[-11.9  46.0 -46.3  60.5  22.3  57.7 -71.1 -26.9  18.6 -60.8 -68.1 -35.9
 -34.9]
The entry just left of the centre entry is 57.7
The 3rd entry from the left is -46.3
The entry just right of -60.8: -68.1
Find the 5th entry.
22.3
The second-last entry: -35.9
Find the median entry.
-26.9
The third smallest entry: -60.8
Find the second entry.
46.0
Find the last entry.
-34.9

Read these off the matrix that follows.
1) The fourth entry in reading order?
2) The entry in the bottom-left corner?
3) The bottom entry of the column that holds the smallest entry?
4) The bottom-right entry?
5) The entry directly below the smallest entry?
6) The top-left entry?
7) The last entry of the largest entry's row?
8) The entry just left of the smallest entry?
[[ 0.2  0.3  0.3  0.1]
 [-1.1 -0.9 -0.6 -0.9]
 [-1.3 -0.6 -0.3 -0.6]
 [ 0.4 -1.0 -1.0 -0.9]
 [-1.1 -2.2 -1.8 -1.9]
 [ 1.9  1.1  0.9  1.1]
 [-1.5 -0.6 -0.5 -0.6]
 [-1.8 -2.5 -2.3 -2.3]
 [ 1.1  0.2  0.2  0.3]
 [ 0.8  1.5  1.5  1.3]
 [ 0.3  0.9  1.5  1.1]]
1) 0.1
2) 0.3
3) 0.9
4) 1.1
5) 0.2
6) 0.2
7) 1.1
8) -1.8

m =
[[52 66 76 33 43 38 21 89 44 53]
 [76 27 63 69 95 70 84 20 19 73]
 [96 11 96 44 46 93 10 97 96 96]]
Rows and columns are numbered from 1.
Give the entry in row 3 and column 1.
A: 96
The entry directly below 53 -> 73
The entry just left of the smallest entry -> 93
Give the entry just right of the smallest entry.
A: 97
Give the entry just right of the largest entry.
A: 96
The entry directly above 63 -> 76
The top-right entry is 53
Give the entry directly above the smallest entry.
A: 84
Give the entry in row 1 and column 2.
A: 66
The top-left entry: 52

[[ 0.92  1.25  0.78  0.20]
 [ 1.93  0.33 -0.02 -0.82]
 [ 1.56  0.13  0.20 -0.31]
 [-2.03 -0.33  0.32  0.48]]
Counting starts at 1.
Report the entry directly above -2.03.
1.56
The entry in the bottom-left corner -> -2.03
Report the entry at row 1, column 2.
1.25
The entry just right of 0.33 -> -0.02
The entry at row 1, column 1 is 0.92
The entry in row 1 and column 3: 0.78
The top-right entry is 0.20
Report the entry at row 2, column 1.
1.93
Report the entry just right of 0.32.
0.48
